Look-ups in named tables: a row name and a column name give one cell, copied from the table.

bamit:
|  | buzit | zav | valoti | sov | dof | lop | gegiror | gigave | keleri |
|---|---|---|---|---|---|---|---|---|---|
| kogabu | 128 | 37 | 93 | 180 | 137 | 100 | 142 | 79 | 101 |
| padena | 46 | 132 | 195 | 44 | 98 | 108 | 202 | 145 | 132 |
| baponos | 113 | 156 | 207 | 44 | 78 | 131 | 202 | 150 | 148 |
| boko | 16 | 101 | 30 | 86 | 93 | 85 | 34 | 110 | 31 |
| ponas | 76 | 132 | 220 | 44 | 98 | 116 | 178 | 145 | 155 |
| sek | 120 | 53 | 55 | 180 | 152 | 147 | 70 | 110 | 70 |

What is the gigave of padena in bamit?
145
What is the buzit of baponos in bamit?
113
What is the keleri of baponos in bamit?
148
What is the zav of kogabu in bamit?
37
What is the keleri of boko in bamit?
31
What is the lop of padena in bamit?
108
What is the valoti of sek in bamit?
55
What is the gigave of ponas in bamit?
145
What is the keleri of padena in bamit?
132
Row with the largest zav: baponos

voki.csv
,ledu,mivas,kapa,mili,gisepad,buga,gar,felodar,rolub,nok
kebo,67,244,45,130,130,77,152,116,66,53
paluf,243,22,252,188,191,250,128,198,232,252
baf,122,158,125,111,124,134,203,130,125,121
kinanum,224,54,232,167,185,229,98,203,223,231

mivas of kinanum = 54
nok of kinanum = 231
rolub of kinanum = 223
gar of kebo = 152
mivas of paluf = 22
mili of baf = 111
nok of kebo = 53
ledu of baf = 122
felodar of paluf = 198
buga of baf = 134
kapa of baf = 125
gar of baf = 203
buga of paluf = 250
Row with the largest felodar: kinanum

Table nugidu
,deviguz,kez,mefo,bok,vunidom,bozamo,pufe,gebige
zaladuf,4894,6554,7617,4013,4321,3857,2375,7623
kadavo,5694,5844,5415,5536,5638,5704,6291,5293
redomeg,6891,4952,4578,8581,4618,3814,1966,3288

vunidom of zaladuf = 4321
mefo of zaladuf = 7617
deviguz of redomeg = 6891
kez of zaladuf = 6554
vunidom of redomeg = 4618
deviguz of zaladuf = 4894
Which row has the largest bok? redomeg

Table fefa
|  | gol | nutur | vam | gib | zugug | dimado |
|---|---|---|---|---|---|---|
| gidos | 50 | 74 | 94 | 43 | 43 | 36 |
| lemevap | 80 | 64 | 7 | 38 | 38 | 17 |
| sigi | 34 | 29 | 58 | 75 | 20 | 22 |

gib of gidos is 43
dimado of gidos is 36
vam of sigi is 58
gol of lemevap is 80
nutur of sigi is 29
nutur of gidos is 74
zugug of sigi is 20
gol of gidos is 50
nutur of lemevap is 64
gol of sigi is 34
vam of gidos is 94
Row with the largest vam: gidos

ros =
fields: dimaza, zod, lomi, mifono, lafit, gozatu, sop
kibep: [31, 194, 209, 65, 163, 8, 178]
domarig: [245, 133, 116, 238, 147, 223, 85]
mavit: [211, 162, 7, 118, 158, 211, 121]

sop of domarig = 85
mifono of domarig = 238
lomi of mavit = 7
gozatu of kibep = 8
lomi of kibep = 209
zod of domarig = 133
gozatu of domarig = 223
lafit of mavit = 158
lomi of domarig = 116
dimaza of domarig = 245
sop of mavit = 121
sop of kibep = 178
lafit of kibep = 163
dimaza of kibep = 31
zod of kibep = 194
dimaza of mavit = 211
mifono of kibep = 65

Table vegugod
cols = bove, konelip, gorogob, keso, tolu, gon, fod, vizadaf, garelot, kap
lafetez: [21.8, 35.8, 7.8, -2.9, 21.4, 1.4, 13.3, 5.3, 12.3, 30.4]
zilobe: [19.4, 44.3, 38.8, 18.4, 66.9, 1.4, -58.9, 26.1, 22.4, 1.7]
nim: [8.8, 10.8, 45.0, -3.2, 23.3, 43.0, -3.1, 19.1, 6.5, -1.0]
mesudu: [30.8, 35.8, 28.7, 44.0, 74.3, 1.4, -60.1, 60.9, 6.5, 33.9]
pasivo: [19.4, 67.8, 28.7, 18.4, 44.9, -5.6, -53.1, 8.2, -0.4, 27.1]
faf: [5.6, 9.9, 35.2, 18.5, 17.7, 47.1, 7.5, 22.6, 12.1, 9.7]

lafetez, vizadaf -> 5.3
mesudu, garelot -> 6.5
pasivo, konelip -> 67.8
lafetez, gorogob -> 7.8
pasivo, vizadaf -> 8.2
mesudu, tolu -> 74.3
zilobe, bove -> 19.4
pasivo, bove -> 19.4
nim, kap -> -1.0
zilobe, kap -> 1.7
mesudu, konelip -> 35.8
nim, vizadaf -> 19.1

mov:
|  | dumodav | liv | gama | dekab | bodu | ganik |
|---|---|---|---|---|---|---|
| tosadan | 0.475 | 0.348 | 0.245 | 0.384 | 0.271 | 0.274 |
| reduros | 0.563 | 0.348 | 0.245 | 0.477 | 0.342 | 0.480 |
| lub | 0.211 | 0.456 | 0.309 | 0.384 | 0.630 | 0.480 |
| rar | 0.299 | 0.456 | 0.500 | 0.523 | 0.199 | 0.206 |
| godozu | 0.650 | 0.026 | 0.245 | 0.384 | 0.414 | 0.617 |
| fabofuz | 0.299 | 0.779 | 0.309 | 0.384 | 0.486 | 0.480 |
| tob | 0.475 | 0.348 | 0.437 | 0.477 | 0.271 | 0.480 |
| lezab | 0.299 | 0.026 | 0.309 | 0.384 | 0.271 | 0.480 |
| tis | 0.123 | 0.241 | 0.628 | 0.384 | 0.271 | 0.480 |
| fovito | 0.299 | 0.133 | 0.309 | 0.198 | 0.271 | 0.549 |
| bup | 0.211 | 0.348 | 0.309 | 0.384 | 0.271 | 0.412 |
| febidi | 0.299 | 0.348 | 0.309 | 0.291 | 0.271 | 0.206 |
| kamu | 0.211 | 0.348 | 0.500 | 0.384 | 0.558 | 0.274 |

tob, dumodav -> 0.475
tis, dekab -> 0.384
rar, dekab -> 0.523
rar, dumodav -> 0.299
tis, dumodav -> 0.123
tis, gama -> 0.628
fovito, liv -> 0.133
tob, dekab -> 0.477
lub, bodu -> 0.630
reduros, ganik -> 0.480
lub, ganik -> 0.480
rar, bodu -> 0.199

